These are the activations of a small neural network, seen along a few directions. Each row is one input.
Each table varies a few parts of the input and shows all the possible inputs, shuffled.
A made-up example of a description, with smaller parts first: one of 6 places along a line, together with either a single point or one of 11 places along a line or (one of 2 separate values, together with one of 8 places around a ring).
Shared parts are said once, and a part with two or three values counts as separate values.

Other details of the inputs shift rows strongly along two fixed directions, in all tables alike. That doesn't count.

Table:
x1: [ -2  -7  -2   7  -3   0  -9 -10  18  -4  11  15   5 -14 -28 -10  18]
x2: [  6   2 -24   4   3  13  -7  -2   8  -4  -3  14 -15  -7 -11  -3   0]
x3: [ -8   7  30 -12   8 -18  15  12  -9   9  27 -12  39  11   9  33 -10]
x4: [ 25  -9  19 -13  -3  -4  15   4 -12  -3   2 -24   2  14  58   8 -24]
x5: [-10  -5  -8   4  12   4  -4   5   5   0   3  15   5   2   3  -2  10]
x6: [  1 -17  -5   7  -7  -1   8   3  12  -1  -8 -11 -14   5  12 -17  17]
x7: [  2   7  -9   5 -10   9 -15   0   1  -2   7  -2  -2 -12 -13   2   9]
x8: [ 12   0  -3   5   0   4  16  -2  -1  -5 -24  -3 -12   2   5  -5 -20]
x9: [  6   0 -11  -4  11   9  -1  -3   4   1   0   5  -3  -6 -13   4  -9]
x10: [-14  19 -10   5  -3   0 -29  -6  -5   3  16   8  10 -11 -24  11  11]
x11: [ -3 -17  -5  -7  -5 -10  10   3   4  -2 -17  -4  -6   9   3 -10   4]
x12: [ 12   3  26 -19   9 -11  24  18 -16   5  10 -42  20  15  32  40 -33]
x13: [-17  -2  -3   2  -1 -10  -5   2   2   6  -2  -1   1   7   3  -4  18]
x14: [ 14  14  -4   0 -11   0  -9 -13   0  -8  14  20   0 -12   6  -9   3]
x15: [ -8   5  20 -12  12  -1  10  13 -19   8   6 -35  17  21  14  16 -24]
x16: [ -4  -2 -14   5  -4   8  -9 -13  -1  -2 -19   6 -13  -5 -19 -15  -1]
x17: [ 20   3   5 -10  -5   1   3 -18   0 -11   6  12   3  -9   6  -6  -6]
x18: [ -5   9  -6  14  -2  15 -24  -7  -3   2   4   0   4  -8 -16  -1  15]
x19: [  2   1   6   0  -7   8  -6  -3  -5  -1  -2  -9  -9 -11 -17  -4  -1]
x20: [ -3   3   8   3  -7  12  -2   2  -9   6  -6 -31  -3   6   9   2   2]
x21: [-20  21  21   4   0   1 -22  -3 -21  10  19 -18  32  -1 -25   4   9]
x22: [-14   4  29  -3  -4 -13  -8   7  -2   4  26 -11  20   4 -17   5  13]
x23: [  5  -5 -14  -2   2   6 -10 -12   3  -1  -6   7  -9 -14 -19   1  -2]
x24: [-10  16  -6  10  16  13 -23  -5  -7   5  11   9  12   1 -16   7   6]
x25: [  3 -19 -18  -5  -4  -2   1  -7  20  -6 -11  18 -13 -11 -10  -6   5]
x26: [  2  22  -7  13   1   2 -10 -13   3  -5  -6  28  -9 -17 -34  -9   1]
x27: [ 24  -1  -8   6 -13   5   2 -14   7  -4 -17  17 -23  -7  20 -30  -3]
x28: [ 16   7  -1   4 -10   3  -4 -22   2  -9 -11  26  -5 -11  -7 -32   0]
x29: [-16   9  24 -10   3  -5  -3  11 -24  16   9 -46  16  22  24  28 -11]
x30: [  0 -11  -6 -12   3  -1  15  18   7  -2   3  -5  -3   5  24   8  -7]
x31: [ -7  -8  -7  16   1   2 -14  -6  13  -4   7  11   2  -6 -10 -12  26]
x32: [ -3 -14 -23  -1  -8  -3  -1   1  16  -8  -8  12 -17 -10   5  -6   6]
x33: [  2  -6 -12  16   3  -1   5  -1   6  -3  -5  26  -4  -3   4  -6   9]
x34: [-15   8  15 -12  13  -6  -5   8  -1   7  26   4  34   2 -12  18   2]
x35: [ 24 -13 -18   9   2  13  17  -1   5  -9 -31  -1 -28   4  26   1 -20]
x36: [-16  15  -3   9   6   4 -29  -9 -12   7  10   2  14  -1 -14  13  10]
x37: [-14  -2  26 -18  12 -15  17  21 -14  10  11 -27  29  27  17  14 -10]
x38: [  4  -9   5 -12  -4  -1   8   4  -9   1 -12 -22 -18   2   7   8 -19]
x39: [  4   1   4  -2  -2   7 -10  -3  -6   2   8 -11   8 -13 -17   6   2]
x40: [ 11   9  -7   2   0   0   4   5  -2  -4   1  -1  -4   0   7  13 -12]
x41: [ 14  14  16  -9  -7  -2   0 -13  -5  -9   3  14  -6  -8   0 -12  -2]
x42: [  1 -19  11  -4  -5  -6  14   7   3  -3  -4 -21   1  12   9 -10   4]
x43: [  2   0 -17   7   5  18  -1  -4   3   1 -17   1 -21   5   2  -8  -5]
x44: [ -4  10  -1  -1   6   6  -6  -3  -3   2   1   5  -4  -5 -22  -2  -5]
x45: [ 4 -5 -6  0 -4 -8 17  9  4 -3  5  8 -2 -1 16  7 -5]
x46: [ -6  -6 -14   5   6   3   3   4   8   2 -10  15  -9   5   1 -15  13]
x47: [ 18 -40  -5 -20 -10  -5  35  11  13  -8 -33 -16 -39  11  31  -4 -18]
x48: [ -5  24  -4  21   3   5 -15 -10  -2   4  -3  16   1  -4 -16  -4   4]
x49: [  0 -25 -18   2   0  -1   5   0  13  -5 -18   5 -18   0  17  -6   7]
x50: [-16   5   3   6  -5  -7 -17   4   8  -1  28   2  17  -8 -14   2  21]
x51: [-18  18  17   9   5 -18   0   8 -11  15  19   4  25  11   2   8  11]
x52: [ -6  -1  -2  -5   4   0   0   1   9   0  -1  23  -3  -3 -21  -9   8]
x53: [ 23 -32  -5  -7  -6  -3  50  12   8  -8 -38  -8 -29  15  36 -10 -23]
x54: [-14  18  27  -2   2 -18   3   8  -6   7  21  10  24   5 -14  13   3]
Each input here is: one of 6 places around a ring, together with either a single point or (one of 2 separate values, together with one of 4 places along a line).
Changing only the place on the ring of 6 turns x11 into x25. The same change can be made to x28. Which row results? -> x17
Changing only the place on the ring of 6 turns x12 into x8. The same change can be made to x9. Which row results? -> x15
Which other rows does x37 become when the choice among 2 separate values takes its other values? List them by row number. -> x15
List by row number the other rows that have the place on the ring of 6 in common with x24. -> x4, x5, x18, x31, x33, x35, x36, x49

Table:
x55: [-17   2 -16  18 -15   9 -25 -10  15  -4  -3  17  -7 -11 -33 -20  34]
x56: [ 14  -2 -25   8 -10  10   3 -11   7  -8 -14  20 -23 -19  -8  -2  -3]
x57: [-20  -7  15  -5   8 -14  -3  23 -10   9  18 -42  15  12  10  29  -2]
x58: [ -1  -8   6 -10   6  -4   9  14  -3   2   3 -15   8  14  41  11  -7]
x59: [ 22 -26 -16   2 -10  10  21  -6  22 -16 -19   5 -30  -8  19 -26   3]
x60: [ 26 -18  10 -11 -12  -1  18   5   5  -4  -6 -21 -17   2  28  -6 -12]
x61: [-2 -6  7 -8 11 -4 11 19 -3  6  5 -2  6 16 17 14 -5]
x62: [  8 -14 -19  -1   4   9   8  -4  17 -12  -9  25 -18  -9 -13 -13   4]
x63: [ -5  12  17 -11   5  -5  -8   2  -3   4  22   1  20  -2 -18  16  -1]
x64: [-16   7  37 -10   7 -18   2   5 -15   6  32 -18  39  13   5  14   1]
x65: [ -6  15  -5  15  -1  -7 -13 -20   3   1  -3  31  -1  -5 -22 -17  14]
x66: [ 32 -28 -17 -14 -12  10  16  -5  14 -10 -26  -4 -31  -7  25 -12 -15]
x67: [  8 -13 -19   5   2   5   5  -5  14 -12  -5  17 -10 -11  -7  -6   9]
x68: [ -3   7  30  -7  -1 -14  -9  -3  -8   4  18  -5  21   0  -8   4   0]
x69: [ -7  18  21   2  10   0 -12  -2 -21   6   3 -19  19  11  -6   6  -1]
x70: [-26  32  -7  31   0   1 -40 -18   9   6  24  53  25 -20 -44 -24  44]
x71: [-32  16 -10  13   1  -4 -27  -7   1  12  10  22  18 -13 -58 -13  34]
x72: [ 19 -13 -21   1  -9   9   4 -11  16  -8 -13  17 -19 -18 -11  -6   1]
x73: [-4 18 11  8 -2 -9 -6  0 -6  7 16 -2 11  6  8  3  6]
x74: [-25  36  23   2  20   4 -25   1 -19  17  31 -11  37   3 -25  24  -2]
x75: [ 12 -27  -1 -12  -1  -1  33   8   6 -10 -13  -8 -11   8  18  -6 -18]
x76: [ -7 -17 -23   4  -8  10 -14  -5  13  -6 -13   2 -21  -4  -6 -12  11]
x77: [-14   0  32  -5   5 -18  10  13 -14  14  13 -16  29  20  25  14  -3]
x78: [  5   9 -17   8  -8   5  -3 -13   7  -9 -15  32 -17 -17 -27 -21  -2]
x79: [-1 -7  0  3  8 -7  8 18  0  1  3 -6 10  8 21 16 -2]
x80: [ -4   9  11  -8   8  -8   7  10  -5   6   9  -8   7  15  12  20 -13]
x81: [ 12  -8  25 -15  -4 -11  25  12 -15  -2  -8 -32 -11  12  38  12 -27]
x82: [ 18 -17   1 -12  -6  -1  21   5  10  -9 -16  -5 -16   1   6  -7 -20]
x83: [-21  33  25  -1  15  -1 -15   3 -23  14  18 -20  43   7 -18  16  -4]
x84: [ 20 -17  -6  -7  -1  -3  29  12   2  -4 -15 -22 -19  12  42  19 -23]
x85: [  7   1   6 -15  -1   2  17   9  -5  -2  -4 -13  -8   3  17  18 -23]
x86: [  5   8 -28  12  -1   5 -16 -18  11  -7  -8  32 -15 -12 -10 -17  11]
x87: [ -3  20 -11   5  -5   5 -27 -15  -6  -1   8  26   2 -20 -21  -7  10]
x88: [-19  25  21   7  12   2 -21   2 -23  17  30 -25  41   5 -10  33  -7]
x89: [ 10  -5 -20   6   0  23 -11 -12  -5  -3 -15  -2 -15  -2   2 -10  -8]
x90: [-14  -8 -13   0   8   1  -7   6   7   7  -1  -1 -13  -3 -20  -2  11]
x91: [ 17 -26  -4 -19   1   2  24   6   6 -10 -10 -20 -13   7  42   2 -14]
x92: [-16  -4 -14  11  -9   3 -13 -14   9   2 -15  17 -10  -9 -32 -19  30]
x93: [-4 -5 -5  3  2 -5  9  8  3  4 -8 17  6  7 -1 -7  2]
x94: [-11  15  25  -9   6 -20  10  14 -16   9  14 -20  27  21  13  21 -16]
x95: [  9   8 -13  19  -3  19 -18 -13  -3  -5  -9   8 -14  -5 -17 -20  10]
x96: [ 32 -17 -15   1 -17  10  22  -2   6 -12 -26  -3 -45  -8  27 -19 -12]
Describe the family of inputs behind these rows. -> one of 6 places around a ring, together with either one of 2 separate values or one of 5 places around a ring
Changing only the place on the ring of 6 turns x67 into x64. The same change can be made to x57. Which row results? -> x92
Changing only the place on the ring of 6 turns x70 into x93. The same change can be made to x55. Which row results? -> x71
Which other rows does x65 become when the place on the ring of 5 takes its other values? List them by row number. -> x64, x68, x77, x81
List by row number the other rows that have the place on the ring of 6 in common with x90. -> x61, x62, x63, x74, x80, x85
Which other rows does x88 become when the place on the ring of 6 takes its other values? List them by row number. -> x69, x74, x83, x89, x95

Table:
x97: [  7  15  21  -8  -2 -16   7  -1 -14   7   9  -5  14   0   0   5 -13]
x98: [ -5  27  16  -6   1 -15 -14 -12 -18   8  17  10  28   4 -16   3  -1]
x99: [-15   2  -3  -4   3 -10 -13   6   1   8  17  13  26  -7  -7  11  20]
x100: [ 13  -5   4 -11  13   3  27  19 -11  -8  -7 -33  -1  19  43  21 -33]
x101: [ -3   7 -13   0   6  10  -4 -12   3  -3  -1  12   6  -4 -22  -6  -8]
x102: [ -5 -10  35  -9   4 -16  14  14  -8   1  17 -21  23  13  12   7  -4]
x103: [-18   5   7  -1  -6 -16  -2  16   1   6  18  -5   9   7  -2  18   2]
x104: [  4  -8  -8  22  -4   6   1 -11  21  -5  -7  34  -8  -7 -16 -24  17]
x105: [ -5  -3 -19  18  -9   1  -1  -4  19  -4 -20  22 -27  -3 -17 -22  13]
x106: [ -5   2   6   2   2   4  -8  -6 -10   4   1 -15  -4  -4 -20  11   1]
x107: [-21   2  12   4   6  -5  -7   7  -9  13  10  -9  26  10   1  -5  19]
x108: [-13  -7  17   3  -3  -8   9  11  -9   1   8 -15  14   7  -7  -8  14]
x109: [ 18   0 -19   5  -7   3   0 -18   0  -7 -21  32 -19 -10  -2 -23  -7]
x110: [-14  -2  -2 -11  -1  -9 -10   5   4  -1  16  10  22  -3 -13   7  20]
x111: [-14  -1 -20  -3  -5  -5 -14  -2  14  -1   0  21  -6  -7 -24 -11  16]
x112: [  0  10  15 -19   6   2   1   4 -11   6  14  -3  12  10   0   5 -12]
x113: [ 10  10  -4  -2   9   7   3   4  -6  -6   2  13 -10   3   6  -2  -7]
x114: [  2 -13   9  -4   1 -13   3   0  10 -10  11  11   4 -10  -7  -1   7]
x115: [  4  19  19   7 -15  -7  -6  -7 -10   1   7 -13  11  -4   7   7  -2]
x116: [-7  0 16  5 10 -6  8  4  0  6 16 -3 18 15 19  5  5]
x117: [ 18 -33 -35  14  -7  19  31  -3  22  -8 -44  12 -48   0  24 -36  10]
x118: [ -6 -10  13   8  -6  -1  18  15  -3   6  -1 -17   8  15  14  -2   7]
x119: [ 14  15  15  -2  -5 -12  11   2 -12   5   0  -2   9   5  13   7 -15]
x120: [  6 -15 -34   7  -4   5   9  -3  20  -4  -9  30 -19 -10   1  -8  18]
x121: [-21   5 -15   1   1 -10 -18   0   6   8  11  18   4  -9 -18  -1  17]
x122: [-28  16  19   2   0 -19 -12   8  -8   3  19  -7  20   5 -24   1  14]
x123: [ -6  -5 -11  17   6   5 -17 -17  18  -2  -6  41   2 -13 -21 -30  25]
x124: [-21  13  -3  12   5  -8 -11   2   2   9   5   8   0   5  -5  -4  16]
x125: [ 10   8   1   2   6   4  12   9   2  -2  -4 -10   7   4   6  12 -20]
x126: [  4   8  21 -12  -3   6  -1   3  -7   2  13 -22  -1  -6   1   5  -2]
x127: [  7 -22   3 -11   6 -11  13   4   9  -3   1  -4   2   2  29   6  -3]
x128: [ -3 -10  13  -8  -6 -12  18  24  -1   5  16 -18  19  12  22  28  -1]
x129: [-13  -5   7 -11   2 -12   0   8   1   4  -5 -17   0  20   6  -4   3]
x130: [ 14 -21   3 -10   1   8  13  13 -13   1  -2 -49  -2  13  43  17 -32]
x131: [ 11 -17 -13  12  -5  -1   4  -8  26 -10  -5  31 -14 -10  -6 -10  10]
x132: [ -5 -14  18 -16  -5 -16  17  24  -5  -2  17 -22  19   6  13  23  -2]
x133: [  6  17  -2  12  -8  16 -20  -8   7  -2   6  14  -7 -16 -21 -10  12]
x134: [ -3  -4  19  -9  11 -16  13  10  -1   4  25 -13  19  14  33  26  -3]
x135: [ -3  17  13  -6 -12  -6 -18 -17 -13  -1  10  -7  14  -1  -5  -2   5]
x136: [  8  -7 -12  -2  -1  15  -8  -9   3  -2  -4 -13  -5  -2  -4  -3  -5]
x137: [  6  -1   0  -8  -4  14 -11  -1  -5  -1   1  -7 -11  -5  13  -5  -6]
x138: [  2   2 -29  11   5  16  -8 -13   6  -8 -12  27  -8 -14 -19 -16  -7]
x139: [ 12  16  -6   6   1   9  -4  -3   8  -1  -2  27  -9  -8 -20 -11   2]
x140: [  1  27  11   5   4 -13  -7  -5 -19   1  16  11  18   8   2   8  -3]
x141: [-26  19 -14  10   3 -11 -20  -2   5   9  24  25   8  -7 -24   4  23]
x142: [ -1 -12   2  -1   3  -1  -1  -7  13  -6  -5  12   4   4  -4 -19  10]
x143: [-11  17   9   5   9   0  -2   5  -8   5   0   2  12   0 -13  22  -6]
x144: [  0  11  -7  -1   5  10 -13  -6  -4  -1   3  28  -4 -10 -14 -11  -1]
x145: [ 36 -28  -6  -9 -23   6  33 -10   6 -17 -40 -20 -49  -9  35 -16 -22]
x146: [ 38 -24 -35  14 -11  26  17  -5  24 -15 -39  -4 -46 -11  11 -19 -13]
x147: [  9  -7  -2   2   6   5   1   7 -12   5 -11 -27 -11   9  20  17 -10]
x148: [ -6  14  12 -12  -1   9 -20  -4 -11   3  21  -9  11   0  -9   2   5]
x149: [ 17  -6  14 -16  -2   9  17  20 -11  -4   1 -44 -12  16  55  18 -24]
x150: [  2 -21 -30   3 -14  -1   7   0  22 -14 -18  22 -37 -16 -18 -21   5]
x151: [ -7  20   9   4 -10  -3 -27 -17 -14   2  10   4  17 -10  -3  -3   4]
x152: [  7 -12  -3  -7   3   8  22   1   2   0 -25  -7 -20  -4   0   9 -21]
x153: [  8   8 -29  22   2  18 -19 -13   5  -9  -3  13  -9 -14 -15 -12   8]
x154: [  8  10   6   4 -13  -1  -2  -8 -12  -4  -2 -12  -3   0  27   4  -8]
x155: [ 18 -16  -4   4  -3   9  13   6  -1   0 -25 -25 -26   5  15  13 -14]
x156: [-23   7  -1   5   4 -10 -17   2   2   9   0   5   5   2  -9  -9  14]
x157: [ 24 -11   8 -20   2   5  33  12   2   1 -14 -14 -24   3  19  -1 -25]
x158: [ -4  -7   4  -9   9   2  13   8 -13   5 -14 -15  -1   9  16  21 -24]
x159: [  0  11   1   0   7   4   4  -3   1   2   4  -1  11  -8 -20   3 -10]
x160: [  9  -1   0   1   0   8   1  -3   0  -3   3 -22  -2  -8  -7   4  -7]
x161: [-11   5  -1  -1   6 -11 -23 -13  12  -3  19  31  22 -10 -28  -6  25]
x162: [-10   3  -2  -6   7   7  -1  -7  -4   5  -7   5   4   4 -16   8  -9]
x163: [ 23 -35 -24  -7  -5  18  13  -9   8  -5 -43 -16 -47   5  12  -7 -14]
x164: [-12  19 -13  14  12   8 -17  -8  -2  -3  -6  29   1 -10 -27   4   7]
x165: [-11   4   6   3   8   3 -23  -2 -17  13   4 -14  11   3  -7  17   1]
x166: [-20   2  14  -2   4  -7  -7   5  -8   8  10 -11  27  15  -8  -7  21]
Describe the family of inputs behind these rows. -> one of 5 places around a ring, together with either one of 6 places around a ring or (one of 2 separate values, together with one of 4 places along a line)
Changing only the place on the ring of 5 turns x122 into x124. The same change can be made to x126. Which row results? -> x149
Changing only the place on the ring of 5 turns x148 into x133. The same change can be made to x135. Which row results? -> x115
Which other rows does x124 become when the place on the ring of 6 takes its other values? List them by row number. -> x116, x117, x120, x134, x141
Which other rows does x116 become when the place on the ring of 5 takes its other values? List them by row number. -> x102, x104, x123, x142
Which other rows does x153 become when the place on the line of 4 takes its other values? List them by row number. -> x147, x149, x154
